A small network was trained on invented records. Each row is its activation on one of them, seen along a few directions.
Each row is followed by the record's values for the fields U, B, G, K, T.
Not every record has every field; a missing one is written absent.
Other fields move the rows too, some of them a lot.
In the rows, zero is written as 500.
Strong random noise was added to every row along 2 fixed directions; ignore it. To show where, here is one row again and again, with new noise each time:
[623 562 526 578 480 419 542 408 544 500 494 508 412 528 439 523 454 522
 505]
[623 586 518 561 514 388 575 412 644 580 482 524 381 616 489 563 429 546
 526]
[622 554 529 590 471 424 533 403 518 475 499 507 418 502 418 512 460 516
 495]
[620 580 522 588 509 379 571 400 632 556 487 533 376 594 457 556 430 546
 507]

[460 529 460 365 431 563 451 580 548 589 577 437 606 557 633 546 503 485
 578] -> U: u2 / B: b1 / G: g2 / K: k2 / T: t2
[396 609 601 564 496 345 473 374 665 507 400 549 340 527 364 613 381 590
 460] -> U: u3 / B: b3 / G: g1 / K: k1 / T: absent
[579 337 436 441 551 423 501 557 543 570 527 557 573 469 614 509 475 386
 691] -> U: u2 / B: b1 / G: g2 / K: k1 / T: absent
[473 746 569 288 479 557 520 511 665 592 438 479 391 703 611 498 442 669
 560] -> U: u3 / B: b1 / G: g2 / K: k1 / T: absent
[425 676 504 437 522 421 456 537 830 592 462 606 518 835 563 611 396 477
 682] -> U: u2 / B: b1 / G: g2 / K: k1 / T: absent
[477 412 527 446 543 567 668 578 342 590 519 456 633 335 573 499 560 426
 450] -> U: u2 / B: b3 / G: g1 / K: k2 / T: t2
[453 425 530 427 448 716 521 503 310 413 575 353 593 328 417 388 547 539
 505] -> U: u2 / B: b1 / G: g1 / K: k2 / T: t2
[479 444 536 314 369 620 404 583 204 296 493 409 554 318 502 386 564 366
 486] -> U: u3 / B: b3 / G: g2 / K: k1 / T: absent
[429 521 428 268 442 631 356 505 523 543 482 459 602 625 619 542 459 433
 766] -> U: u2 / B: b1 / G: g2 / K: k2 / T: t2
[503 511 522 552 608 303 597 531 802 742 502 530 462 665 542 596 410 513
 456] -> U: u2 / B: b3 / G: g1 / K: k1 / T: absent
[379 681 562 373 376 553 429 427 537 531 404 544 425 769 536 524 373 617
 604] -> U: u3 / B: b1 / G: g2 / K: k2 / T: t2
[483 443 417 542 539 455 601 644 607 652 532 557 554 661 596 525 487 528
 545] -> U: u2 / B: b1 / G: g2 / K: k2 / T: t2
[536 553 423 455 609 275 593 570 758 792 523 593 436 772 633 561 430 550
 516] -> U: u2 / B: b2 / G: g2 / K: k1 / T: absent
[482 465 586 247 404 710 332 596 259 467 509 269 662 404 732 463 557 400
 560] -> U: u3 / B: b3 / G: g1 / K: k1 / T: absent
[551 362 405 546 580 512 597 532 359 560 567 531 566 321 513 491 490 443
 516] -> U: u2 / B: b2 / G: g2 / K: k2 / T: t2
[477 452 569 526 430 746 487 550 335 413 565 374 607 329 348 330 516 535
 480] -> U: u2 / B: b1 / G: g1 / K: k2 / T: t2
[523 453 471 461 465 595 410 535 213 339 589 419 578 364 432 361 532 417
 473] -> U: u2 / B: b2 / G: g2 / K: k1 / T: absent
[495 579 504 288 545 593 520 533 480 526 534 483 626 556 638 490 535 619
 588] -> U: u2 / B: b1 / G: g2 / K: k2 / T: t2
[481 503 505 421 677 482 606 577 495 631 496 450 557 470 567 433 592 590
 496] -> U: u2 / B: b1 / G: g1 / K: k1 / T: absent
[571 359 538 447 442 641 468 520 259 338 467 397 652 245 473 342 640 420
 542] -> U: u1 / B: b2 / G: g1 / K: k1 / T: absent
[463 488 481 800 487 219 367 411 726 429 426 731 338 601 241 599 349 424
 420] -> U: u3 / B: b3 / G: g1 / K: k1 / T: absent
[487 434 494 674 425 435 529 448 482 301 424 595 384 381 335 527 427 550
 461] -> U: u1 / B: b2 / G: g2 / K: k2 / T: t2
[562 443 300 294 416 745 317 663 350 577 508 335 700 472 701 487 561 292
 707] -> U: u2 / B: b2 / G: g1 / K: k2 / T: t2
[507 521 475 671 582 436 441 419 580 485 544 573 375 437 338 522 411 452
 473] -> U: u2 / B: b2 / G: g1 / K: k1 / T: absent
[505 440 587 606 551 518 583 452 576 505 450 491 483 494 462 489 509 601
 492] -> U: u1 / B: b2 / G: g1 / K: k2 / T: t2
[536 546 462 465 480 490 571 580 604 521 477 482 498 492 568 533 526 464
 478] -> U: u3 / B: b3 / G: g2 / K: k1 / T: absent
[538 540 488 528 557 399 483 406 540 544 427 482 529 541 496 513 479 440
 556] -> U: u1 / B: b1 / G: g1 / K: k1 / T: absent
[470 475 585 564 412 527 534 454 230 375 523 351 544 320 388 346 640 661
 331] -> U: u1 / B: b1 / G: g1 / K: k2 / T: t2
[496 562 541 459 594 494 714 544 608 667 484 446 522 494 547 590 494 621
 449] -> U: u2 / B: b1 / G: g1 / K: k2 / T: t1
[458 458 379 826 430 332 326 353 549 322 565 775 305 549 152 577 417 403
 456] -> U: u2 / B: b2 / G: g2 / K: k2 / T: t2
[504 622 386 410 577 418 476 563 656 626 504 539 431 654 617 587 456 448
 587] -> U: u2 / B: b2 / G: g2 / K: k1 / T: absent
[477 634 641 470 407 522 399 374 469 404 517 586 412 494 358 441 452 592
 496] -> U: u3 / B: b1 / G: g2 / K: k1 / T: absent
[472 483 403 331 376 477 234 465 414 324 511 563 612 421 391 519 528 277
 657] -> U: u2 / B: b1 / G: g2 / K: k1 / T: absent
[455 552 514 474 466 481 393 368 608 310 461 508 470 577 414 534 398 555
 448] -> U: u3 / B: b3 / G: g2 / K: k2 / T: t2
[527 427 451 602 471 242 287 398 692 364 439 675 403 584 426 575 377 417
 620] -> U: u1 / B: b2 / G: g2 / K: k1 / T: absent
[520 408 373 469 436 469 343 570 413 410 565 485 602 463 505 531 555 410
 547] -> U: u2 / B: b1 / G: g2 / K: k2 / T: t2
[564 519 520 387 369 622 353 575 240 379 458 481 645 364 453 466 495 373
 549] -> U: u2 / B: b3 / G: g2 / K: k1 / T: absent
[539 527 518 387 437 676 394 485 307 429 457 316 631 542 571 469 606 437
 617] -> U: u1 / B: b1 / G: g1 / K: k2 / T: t2
[486 562 546 512 538 487 516 526 390 525 578 480 540 512 569 544 540 548
 481] -> U: u2 / B: b2 / G: g2 / K: k2 / T: t1
[544 446 494 590 697 298 673 526 698 715 614 604 493 644 622 520 423 572
 526] -> U: u2 / B: b2 / G: g2 / K: k1 / T: absent
[600 397 409 462 546 525 532 598 558 570 548 568 560 516 656 550 535 520
 525] -> U: u3 / B: b3 / G: g2 / K: k2 / T: t2
[536 445 385 617 622 371 672 538 627 648 547 545 456 556 503 516 431 559
 441] -> U: u2 / B: b2 / G: g2 / K: k2 / T: t2
[523 499 428 381 368 683 334 577 286 375 477 446 704 259 480 395 578 283
 531] -> U: u2 / B: b3 / G: g1 / K: k1 / T: absent
[539 513 582 578 545 517 586 454 566 427 445 488 390 422 422 469 587 608
 438] -> U: u1 / B: b2 / G: g1 / K: k1 / T: absent
[590 333 419 445 518 511 387 553 500 511 583 607 564 449 507 478 471 332
 760] -> U: u2 / B: b1 / G: g2 / K: k1 / T: absent
[545 414 514 682 653 279 651 479 676 563 449 600 407 436 509 496 527 589
 376] -> U: u1 / B: b2 / G: g1 / K: k1 / T: absent

Here are new rows. What are their fields?
[489 583 449 544 440 550 286 456 436 321 564 599 511 506 393 436 479 389
 535] -> U: u2 / B: b2 / G: g2 / K: k1 / T: absent
[517 441 477 562 505 473 590 485 543 553 559 448 518 522 621 524 512 492
 530] -> U: u1 / B: b2 / G: g2 / K: k2 / T: t2
[577 422 461 422 411 500 290 562 503 350 433 567 516 523 525 443 498 380
 686] -> U: u1 / B: b2 / G: g2 / K: k1 / T: absent
[435 512 488 475 442 371 382 451 666 423 553 603 474 611 365 540 470 375
 559] -> U: u2 / B: b1 / G: g2 / K: k1 / T: absent
[446 620 552 387 492 549 510 508 527 591 479 294 439 566 646 437 564 597
 537] -> U: u1 / B: b1 / G: g1 / K: k1 / T: absent
[579 568 487 498 362 597 543 479 449 473 458 427 482 572 495 493 482 503
 558] -> U: u1 / B: b1 / G: g2 / K: k2 / T: t2
[425 515 528 691 471 205 463 362 635 363 547 628 441 479 205 545 445 550
 343] -> U: u2 / B: b1 / G: g2 / K: k1 / T: absent
[504 591 508 357 422 632 490 450 489 601 449 496 442 570 572 454 583 577
 582] -> U: u1 / B: b1 / G: g1 / K: k2 / T: t2
[524 416 424 525 499 551 530 608 373 580 530 433 595 388 483 427 547 465
 457] -> U: u2 / B: b2 / G: g1 / K: k2 / T: t2
[528 288 480 624 537 408 588 514 389 574 512 464 470 320 463 422 556 361
 482] -> U: u1 / B: b2 / G: g1 / K: k1 / T: absent
[451 564 466 321 521 497 472 453 671 599 529 412 493 721 612 587 415 585
 605] -> U: u2 / B: b1 / G: g2 / K: k2 / T: t2
[445 551 565 486 473 488 453 492 485 495 577 486 541 587 541 553 476 584
 482] -> U: u2 / B: b1 / G: g2 / K: k2 / T: t2
[416 617 538 398 354 647 318 432 320 332 446 456 469 378 419 447 554 455
 566] -> U: u3 / B: b1 / G: g1 / K: k1 / T: absent
[413 601 445 225 381 649 505 527 449 577 469 395 599 645 792 439 552 496
 687] -> U: u1 / B: b1 / G: g2 / K: k2 / T: t2
[596 578 475 292 545 527 447 576 637 686 359 382 567 730 775 545 561 434
 676] -> U: u1 / B: b3 / G: g1 / K: k1 / T: absent
[537 307 386 480 467 558 495 593 208 442 565 559 614 247 459 484 599 319
 594] -> U: u2 / B: b1 / G: g2 / K: k2 / T: t2
[340 725 637 493 404 575 544 430 575 403 502 408 320 642 466 521 495 719
 425] -> U: u3 / B: b1 / G: g2 / K: k2 / T: t2
[378 600 577 486 328 503 278 346 514 335 494 570 395 546 327 461 393 443
 595] -> U: u3 / B: b1 / G: g2 / K: k1 / T: absent
[526 483 546 470 515 529 524 525 413 529 493 472 624 469 457 555 600 563
 460] -> U: u2 / B: b1 / G: g1 / K: k2 / T: t2
[453 477 420 479 504 663 382 537 272 389 521 484 630 385 493 395 619 365
 519] -> U: u2 / B: b2 / G: g1 / K: k2 / T: t2
[453 502 520 420 424 553 406 398 443 318 498 454 500 562 460 480 483 456
 428] -> U: u3 / B: b3 / G: g2 / K: k2 / T: t2
[555 474 614 372 481 777 390 537 243 319 527 325 612 351 547 354 621 362
 478] -> U: u3 / B: b3 / G: g1 / K: k1 / T: absent
[635 494 472 360 609 634 440 632 394 653 510 487 669 466 650 439 538 421
 625] -> U: u2 / B: b2 / G: g1 / K: k1 / T: absent
